These are the activations of a small network on made-up records, seen along a few directions, one row for each record.
Each row is followed by the record's values for the fields Y, U, J, K, V.
Not every record has every field; a missing one is left out.
The largest differences between rows may come from other fields.
In the rows, 500 means zero.
Random noise pushes rows far along 11 fixed directions. That doesn't count. These rows show it; they differ only by the noise:
[326 457 762 465 159 626 501 457 367 485 504 532 640 357 789 632 867 640
 435 491 717 142 704 386 735 611 522 424 428 414 391 688]
[731 431 451 518 617 493 326 407 446 550 637 352 507 513 432 522 500 432
 552 661 621 609 559 310 294 490 473 567 479 519 561 679]
[266 500 565 371 515 556 391 657 451 369 261 426 646 386 479 617 601 328
 604 491 636 437 622 529 378 228 330 332 285 505 609 414]
[564 461 483 394 464 557 456 513 470 526 775 457 606 689 627 465 451 433
 659 603 582 537 397 413 430 387 492 650 446 455 375 577]
[319 272 770 532 259 606 707 649 712 127 511 800 500 390 427 471 312 363
 286 438 629 536 359 859 604 646 587 284 637 345 383 534]
[859 562 292 541 609 620 342 384 536 448 509 435 357 535 414 444 230 451
 543 631 586 660 545 441 332 516 552 488 575 669 475 535]
[670 785 420 481 506 506 550 276 352 524 583 506 397 669 811 702 498 683
 405 404 427 421 502 438 632 628 488 651 560 544 168 541]
[798 378 295 530 559 544 526 401 498 567 455 513 422 589 587 310 305 746
 595 617 386 529 373 443 597 576 690 507 612 552 260 480]
[568 546 783 522 301 398 525 516 470 488 626 477 576 609 295 730 570 606
 429 599 555 399 591 479 438 596 506 447 672 616 404 600]
[685 609 473 512 494 589 469 450 412 579 621 369 507 687 618 606 463 625
 603 572 465 357 496 254 477 432 409 586 531 486 289 576]
[682 473 323 393 624 654 434 478 474 612 519 475 468 500 597 279 365 541
 681 581 540 529 503 308 426 450 500 610 442 483 431 351]
[434 610 648 397 483 635 615 535 531 469 527 646 497 457 595 542 427 508
 397 378 551 421 560 523 531 543 402 521 481 440 345 334]
[468 504 483 507 379 575 555 488 426 299 470 528 426 503 675 549 505 487
 504 460 549 408 413 473 572 572 455 499 561 318 352 548]

[366 420 589 456 369 552 399 439 580 371 474 614 596 305 545 496 624 314
 378 505 782 619 678 774 542 538 634 349 357 649 668 640]	Y: y1 / U: u4 / K: k3
[550 356 530 669 565 557 472 567 588 594 256 434 602 357 444 460 426 643
 502 579 479 419 640 530 622 456 595 268 419 591 562 543]	Y: y2 / U: u5 / J: j1 / K: k3 / V: v3
[522 456 478 681 605 447 613 527 592 476 249 563 376 287 329 427 409 547
 427 445 427 533 559 570 503 666 485 373 586 412 629 342]	Y: y2 / U: u5 / J: j1 / K: k3 / V: v3
[448 403 450 534 308 619 540 562 571 291 679 571 408 518 520 365 401 328
 521 501 563 552 305 533 490 572 556 557 613 323 536 608]	Y: y2 / U: u2 / K: k3
[674 596 454 550 346 543 399 430 428 500 570 389 405 580 469 560 484 559
 552 599 528 405 534 371 468 583 554 541 642 601 462 620]	Y: y2 / U: u2 / K: k1
[500 498 564 532 428 473 444 549 455 535 405 397 526 517 379 604 558 597
 503 557 431 362 515 455 486 427 516 400 554 598 526 565]	Y: y3 / U: u2 / K: k1
[401 683 592 411 493 609 604 728 610 383 651 559 482 627 358 514 232 293
 557 405 488 542 407 540 327 380 276 588 555 417 494 237]	Y: y2 / U: u5 / J: j1 / K: k3 / V: v3
[362 380 490 354 551 618 439 632 581 454 505 570 545 375 454 325 423 277
 556 493 626 587 469 543 398 384 475 480 347 440 632 413]	Y: y2 / U: u3 / K: k4
[313 544 671 466 419 604 421 534 483 391 501 501 532 306 521 624 665 331
 379 407 696 389 677 434 449 502 333 446 403 396 655 586]	Y: y2 / U: u5 / J: j1 / K: k4 / V: v3
[551 426 381 573 518 491 436 286 470 539 299 576 485 298 689 439 663 588
 455 503 603 548 663 621 671 642 705 370 395 643 556 583]	Y: y1 / U: u3 / K: k3
[602 509 350 440 776 454 465 349 578 691 527 599 471 483 575 425 440 581
 368 438 367 695 486 617 540 492 631 545 396 669 456 453]	Y: y3 / U: u2 / K: k4
[564 573 548 585 696 321 643 382 435 549 726 486 475 651 627 668 536 497
 381 417 398 602 382 464 490 632 374 710 508 302 389 595]	Y: y1 / U: u3 / K: k3
[556 498 449 519 569 482 490 571 484 505 579 375 547 691 455 524 467 467
 728 595 441 472 390 346 354 304 342 512 503 419 476 495]	Y: y1 / U: u3 / K: k4
[651 438 666 543 481 491 458 418 630 658 563 570 602 495 352 553 467 641
 336 575 525 568 670 643 514 533 677 341 525 834 461 605]	Y: y3 / U: u4 / K: k3
[504 650 582 708 368 554 518 501 467 427 407 374 443 538 454 734 583 576
 495 501 455 268 600 382 560 494 377 379 618 481 481 604]	Y: y1 / U: u2 / K: k3
[371 562 539 377 520 592 538 594 506 480 500 518 501 513 551 526 483 444
 472 400 484 433 449 460 469 369 361 542 416 405 463 425]	Y: y2 / U: u4 / K: k4
[236 263 649 516 637 560 467 506 584 385 325 570 665 237 634 603 602 330
 229 379 611 540 574 766 636 390 488 268 215 410 590 700]	Y: y1 / U: u2 / K: k2
[594 648 360 423 436 504 573 407 479 509 381 668 292 419 504 295 438 670
 511 436 454 502 534 518 574 736 627 555 658 601 448 187]	Y: y2 / U: u5 / J: j1 / K: k4 / V: v3
[392 393 644 544 445 304 572 666 492 312 563 451 529 570 240 614 483 333
 513 555 508 592 355 586 333 539 385 482 626 337 563 511]	Y: y3 / U: u3 / K: k3
[517 329 522 439 350 370 558 525 501 467 691 576 525 608 422 361 499 505
 593 608 516 649 326 588 478 602 657 585 652 473 464 512]	Y: y3 / U: u4 / K: k3
[625 326 554 533 715 437 573 524 541 649 454 525 488 406 335 392 462 593
 509 540 421 562 511 375 387 579 446 486 532 406 531 383]	Y: y2 / U: u3 / K: k3
[473 436 468 421 617 314 420 563 513 542 648 354 707 784 411 627 446 386
 585 598 397 672 344 642 364 216 537 537 371 633 493 655]	Y: y2 / U: u2 / K: k2
[254 292 678 379 446 433 658 649 513 523 574 631 666 465 518 387 665 482
 598 471 514 489 390 523 509 450 458 530 444 292 525 368]	Y: y1 / U: u3 / K: k3
[602 354 349 612 518 514 577 453 446 473 520 480 360 545 615 364 487 595
 555 508 364 478 275 336 556 583 496 592 625 244 400 592]	Y: y3 / U: u4 / K: k3
[421 372 495 429 631 366 475 535 513 640 399 466 621 484 385 467 575 597
 482 502 339 564 466 561 498 348 593 444 436 617 526 472]	Y: y3 / U: u2 / K: k1
[461 637 373 505 560 485 545 536 508 485 339 520 436 484 479 411 438 461
 670 447 458 523 511 491 432 432 410 520 493 466 579 212]	Y: y1 / U: u5 / J: j1 / K: k4 / V: v3
[331 524 598 478 388 541 450 607 454 340 229 448 505 341 392 576 605 431
 537 494 600 364 614 484 460 447 389 316 485 484 607 428]	Y: y1 / U: u1 / K: k4
[344 479 451 380 316 454 673 597 345 420 447 570 416 523 646 350 562 592
 624 432 436 364 301 436 652 666 516 675 631 233 370 292]	Y: y2 / U: u1 / K: k2
[582 364 406 602 507 428 482 434 478 625 516 462 525 423 558 327 551 557
 603 605 573 555 532 457 567 667 637 570 490 442 625 528]	Y: y1 / U: u5 / J: j1 / K: k3 / V: v3
[521 721 559 508 565 521 482 580 478 542 419 396 468 515 312 636 456 484
 511 472 460 421 645 370 338 433 280 484 524 557 566 333]	Y: y3 / U: u5 / K: k3 / V: v1
[465 574 407 545 415 502 403 470 498 246 458 475 419 515 492 604 448 275
 457 484 622 634 493 689 471 509 537 409 520 566 610 605]	Y: y3 / U: u2 / K: k3
[379 747 516 423 375 396 577 723 536 396 498 480 547 826 246 644 363 446
 660 476 314 498 346 641 348 246 409 459 625 656 436 256]	Y: y3 / U: u3 / K: k3
[406 467 504 340 603 434 498 569 456 531 408 523 501 374 415 399 505 453
 476 446 505 584 509 534 431 548 513 585 451 484 583 315]	Y: y2 / U: u1 / K: k1
[428 497 587 439 363 497 566 457 509 541 488 597 624 601 629 553 637 654
 577 509 464 389 513 560 614 387 556 398 479 613 326 476]	Y: y1 / U: u3 / K: k4
[578 420 515 510 447 308 572 388 424 776 622 542 494 457 504 311 760 780
 582 575 428 459 543 296 556 717 646 671 611 448 540 424]	Y: y3 / U: u5 / J: j1 / K: k4 / V: v3
[531 456 629 584 565 277 525 601 462 441 582 337 511 650 194 707 583 429
 569 574 375 513 395 309 226 406 258 519 643 337 548 582]	Y: y3 / U: u5 / J: j1 / K: k5 / V: v3
[496 465 382 493 684 338 390 303 342 514 433 439 485 384 677 608 732 479
 353 447 517 609 542 494 541 593 542 588 344 471 577 701]	Y: y2 / U: u3 / K: k2
[349 594 504 469 467 451 608 607 441 381 396 524 466 546 466 541 497 479
 591 433 433 437 426 522 463 462 356 514 552 361 466 307]	Y: y2 / U: u3 / K: k2
[611 424 470 517 582 566 397 424 581 533 735 529 478 472 518 393 451 364
 483 553 612 653 511 445 388 511 527 588 463 510 603 617]	Y: y3 / U: u5 / J: j1 / K: k4 / V: v3

Which values does each new row have?
[653 434 447 474 533 472 434 464 420 623 347 415 495 453 455 424 490 717
 519 612 450 449 547 413 563 555 638 466 524 635 440 500]	Y: y2 / U: u1 / K: k4
[666 419 605 566 687 582 493 363 590 720 730 493 611 583 626 590 509 609
 376 518 454 468 529 365 538 419 472 510 380 506 355 755]	Y: y1 / U: u3 / K: k4
[518 426 449 507 470 598 480 627 500 480 492 439 458 496 406 359 471 459
 679 569 480 400 437 269 378 389 378 491 551 358 561 422]	Y: y3 / U: u5 / J: j1 / K: k4 / V: v3
[573 547 481 703 557 354 584 454 442 589 287 412 495 526 526 649 533 763
 464 477 307 385 532 525 669 566 540 395 549 538 408 529]	Y: y2 / U: u5 / J: j1 / K: k3 / V: v3
[329 534 610 346 395 388 550 611 374 595 449 525 590 395 462 386 733 492
 704 507 625 443 649 419 462 577 447 612 453 435 654 174]	Y: y1 / U: u5 / J: j1 / K: k3 / V: v3
[320 444 717 599 345 506 683 634 588 293 601 598 518 503 519 565 458 377
 440 432 547 423 387 601 552 579 403 478 575 228 455 537]	Y: y2 / U: u5 / J: j1 / K: k4 / V: v3
[380 439 717 493 757 490 707 563 646 563 579 674 574 457 487 563 405 449
 279 317 385 592 454 613 467 470 337 497 411 350 414 380]	Y: y3 / U: u3 / K: k3
[530 436 370 520 370 266 507 366 283 476 445 465 409 521 581 486 753 668
 544 561 457 473 407 441 596 740 661 607 665 449 489 572]	Y: y3 / U: u3 / K: k2
[454 596 418 575 429 378 561 511 459 437 428 479 443 550 517 540 516 534
 526 455 413 497 421 582 557 563 531 519 595 465 514 451]	Y: y3 / U: u5 / J: j1 / K: k3 / V: v3
[381 467 638 561 336 328 536 563 404 551 436 438 580 435 436 556 751 591
 566 548 541 366 612 444 544 620 511 477 565 451 613 469]	Y: y3 / U: u5 / J: j1 / K: k3 / V: v3
[405 384 422 536 591 423 485 447 414 388 393 471 510 412 636 526 646 380
 499 458 529 567 440 538 520 500 457 479 390 327 581 609]	Y: y1 / U: u3 / K: k3
[514 443 461 518 655 243 477 395 418 704 515 421 563 550 504 557 714 642
 520 525 343 551 469 429 490 459 530 560 452 536 543 579]	Y: y3 / U: u5 / J: j1 / K: k4 / V: v3
[430 565 417 401 493 568 483 428 447 566 421 530 479 466 737 467 586 591
 464 410 468 407 515 498 644 451 526 512 389 543 428 484]	Y: y3 / U: u4 / K: k4
[500 561 559 475 309 670 587 481 532 418 433 655 333 360 507 352 476 549
 448 453 583 369 612 436 574 699 527 458 651 435 473 347]	Y: y3 / U: u2 / K: k4
[502 693 418 524 512 520 509 381 434 367 301 558 336 416 607 632 534 519
 382 350 492 499 572 566 542 595 442 426 550 532 458 445]	Y: y3 / U: u4 / K: k3
[473 608 347 547 447 321 603 496 451 374 488 556 357 554 487 447 475 451
 564 438 432 629 368 598 495 661 532 627 661 382 538 349]	Y: y3 / U: u5 / J: j1 / K: k3 / V: v3
[670 736 400 425 553 635 249 399 336 614 383 323 443 342 529 528 551 482
 535 554 704 439 837 274 403 563 436 561 397 673 623 455]	Y: y2 / U: u1 / K: k3
[644 153 491 635 540 478 583 484 562 508 562 529 492 503 486 317 437 610
 515 611 432 565 303 466 573 611 621 466 594 316 415 658]	Y: y1 / U: u3 / K: k3
[551 356 562 540 428 589 404 518 542 477 623 471 471 386 334 373 559 378
 553 622 647 486 531 296 337 519 476 491 550 407 687 593]	Y: y1 / U: u3 / K: k4
